Each row has a name. Each piece below is followed by the name of the row it came from, unless a question asks for something else. Each question is about the rows just above it. Places in a row count from 1.

D: [113 143 152 105 151 157 145 140 167  87  94 120 149 105 171 104 146 138
 148 117 141 102  96 137 120 169 205 121 133 172  82  99  77  63 113  96
 110 167  76  95 161  72 136 165]
Q: [113 143 152 105 151 157 145 140  93  87  94 120 149 105 171 104 146 138
 148 117 141 102  96 137 121 171 149 122 100 103 104 100 120  95  95 129
 153 149 173  96 140 120 113 109]
V: [113 143 152 105 151 157 145 140  93  87  94 120 149 105 171 104 146 138
 148 117 141 102  96 137 120 169 205 135 133  75  82  99  77  63 113  96
 110 167  76 119 161  72 136 165]
[113 143 152 105 151 157 145 140  93  87  94 120 149 105 171 104 146 138
 148 117 141 102  96 137 120 169 205 135 133  75  82  99  77  63 113  96
 110 167  76 119 161  72 136 165]
V
[113 143 152 105 151 157 145 140 167  87  94 120 149 105 171 104 146 138
 148 117 141 102  96 137 120 169 205 121 133 172  82  99  77  63 113  96
 110 167  76  95 161  72 136 165]
D

E: [144  96 144 134 115]
M: [168  51 160 161  96]
X: [144  95 146 131 114]
K: [139  97 158  94 115]
R: [141 143 154 107 140]
H: [113 168  93 160 144]
Y: [ 93 213  63 173 163]
J: [135 103 157 160 118]
Where in the named rows is [141]?
R, 1
Row and place of [143] in the named rows:
R, 2
Where in the named rows is [161]?
M, 4
[163] is at row and place
Y, 5
[158] is at row and place
K, 3
Row and place of [63] in the named rows:
Y, 3
Where in the named rows is [51]?
M, 2

B: [ 89 118 158 132 155 104 103 105 142 110 124 108  91 166 145  96 110 134
 117 159 135 138 218]
L: [113 127 125 115 132 121 115 119 149 122 133 116 120 141 137 111 124 141
 120 146 137 102 129]
T: [164 130 123 136 113 135 142 138 119 141 143 115 142 115 118 148 145 134
 137 112 119 120 107]
P: [142 130 127 117 122 130 120 136 115 138 137 145 151 119 111 150 112 119
 139 121 104 125 118]
C: [121 121 141 140 153 120 146 131 146 118 107 108  97 147 162 103 158 122
 105 134 141 136 136]
Which row holds [164 130 123 136 113 135 142 138 119 141 143 115 142 115 118 148 145 134
 137 112 119 120 107]?
T
Row and place of [116] in the named rows:
L, 12
[143] is at row and place
T, 11

F: [101 156 129 103 114  99  95 114]
A: [128 151 130 125 130 125 125 130]
S: [128 128 130 125 133 128 129 133]
U: [152 102 134 152 139 156 159 139]
W: [131 126 131 127 131 128 128 131]
G: [179 102 209 105 236 100 107 225]
Z: [129 128  99 130 130 208 130 130]
Where do [152 102 134 152 139 156 159 139] appear?
U
Where in the named rows is [209]?
G, 3
Where in the named rows is [127]?
W, 4
[126] is at row and place
W, 2
Where in the named rows is [100]?
G, 6

Dasat: [197  91 226 125 101 200]
gop: [100 158  61  54 149 225]
lifik: [201 199  33  46 101 200]
[91] is at row and place
Dasat, 2
Row and place of [225] in the named rows:
gop, 6
Where in the named rows is [226]?
Dasat, 3
[197  91 226 125 101 200]
Dasat

laz: [155  67 134 136 110 101 133 165  84 146  84 105 127 103 141 122 132  89
 146 144 156 138 112]
sak: [135 111 130 129 123 121 152 139 115 134 116 121 126 120 132 126 130 116
 133 131 136 132 128]
rad: [141  95 133 131 120 113 174 146 102 138 104 114 126 113 136 124 133 106
 138 137 142 134 128]
fol: [128 118 119 127 128 136 118 123 124 118 130 129 130 128 132 135  85 125
 128 125 139 133 128]
[155  67 134 136 110 101 133 165  84 146  84 105 127 103 141 122 132  89
 146 144 156 138 112]
laz
[95] is at row and place
rad, 2
[67] is at row and place
laz, 2
[152] is at row and place
sak, 7

livot: [136 154 129 120  98 117 115 135]
Givob: [126 152 129 127 108 124 117 126]
Tuze: [120 103 114 116 123 124 112 118]
dobor: [121 154 129 120  98 122 113 133]
zoni: [120 103 125 116  79 124 112 118]
kimez: [134  46 129 137 135 134 136 138]
Nif: [121 154 129 120  98 117 115 135]
Row and place of [123] in the named rows:
Tuze, 5
[113] is at row and place
dobor, 7
[120 103 114 116 123 124 112 118]
Tuze

vedil: [146  87 132 152 128 131 127 118 166 129 131 127 125 164 122 106 126 143
 122 129 133 110 138 139 122]
naz: [118 145 124 122 129 128 130 130 123 127 124 128 131  81 134 155 130 111
 126 137 126 132 117 114 135]
pob: [172  49 132 184 128 136 130  73 233 132 132 125 123 131 122 124 128 137
 103 146 132 131 126 129 124]
sor: [121 159 125 112 127 125 129 120 108 129 127 128 131  88 134 154 130 113
 127 131 122 152 114 116 135]
Labis: [174  72 134 171 126 133 129  55 214 134 136 124 124 122 124 133 129 133
 104 142 125 145 117 126 126]
lidu: [118 145 124 118 128 127 130 130 120 127 124 128 131  84 134 153 130 112
 127 135 126 149 117 115 134]
Piru: [ 87 170 124  93 130 124 126 201  52 122 121 132 130 153 129 112 127 130
 152 113 132 102 144 135 127]
Sef: [ 90 192 125  80 128 122 125 184  35 124 124 131 131 144 131 121 127 126
 152 109 126 114 136 132 129]
ludi: [163  77 134 161 127 132 127  84 187 132 135 126 124 160 121 109 127 144
 114 131 129 120 131 138 122]
[166] is at row and place
vedil, 9
[103] is at row and place
pob, 19
Row and place of [172] in the named rows:
pob, 1

dum: [180 188 118  55 140 134 131 161]
goko: [125 144 118 118 133 139 131 118]
lep: [122 133 131 113 129 131 128 117]
gom: [137 142 130 107 132 132 127 147]
lume: [167 130 152 106 133 142 116 191]
Gasaf: [193 172  94 161 161 145 115  72]
zupup: [156 146  76 154 123 103 148  17]
bof: [130  91 169 124 115 143 121 199]
Where in the named rows is [124]?
bof, 4
Where in the named rows is [140]?
dum, 5
[17] is at row and place
zupup, 8
[129] is at row and place
lep, 5
Where in the named rows is [144]?
goko, 2

Lukot: [ 44 195 128 132  77 115  92]
Sutub: [104 157 138 102 115 143 129]
Zegok: [ 91 162  97  51 103  86 167]
tipup: [114 149  97  68 136  82 162]
farof: [131 131 169 155 110 167  96]
Row and place of [132] in the named rows:
Lukot, 4
Row and place of [104] in the named rows:
Sutub, 1

ragi: [ 95 149 110  94 119]
gida: [ 99 166 134 136  99]
zekek: [170 213 125  93 142]
Zuzod: [ 98 104  19 189 161]
Tis: [156  92 181 105 166]
Runa: [133 118 108 126 114]
Nov: [119 155 132 146 109]
Where in the named rows is [125]?
zekek, 3
[109] is at row and place
Nov, 5
Row and place of [94] in the named rows:
ragi, 4
Row and place of [146] in the named rows:
Nov, 4
Where in the named rows is [155]?
Nov, 2
Row and place of [149] in the named rows:
ragi, 2

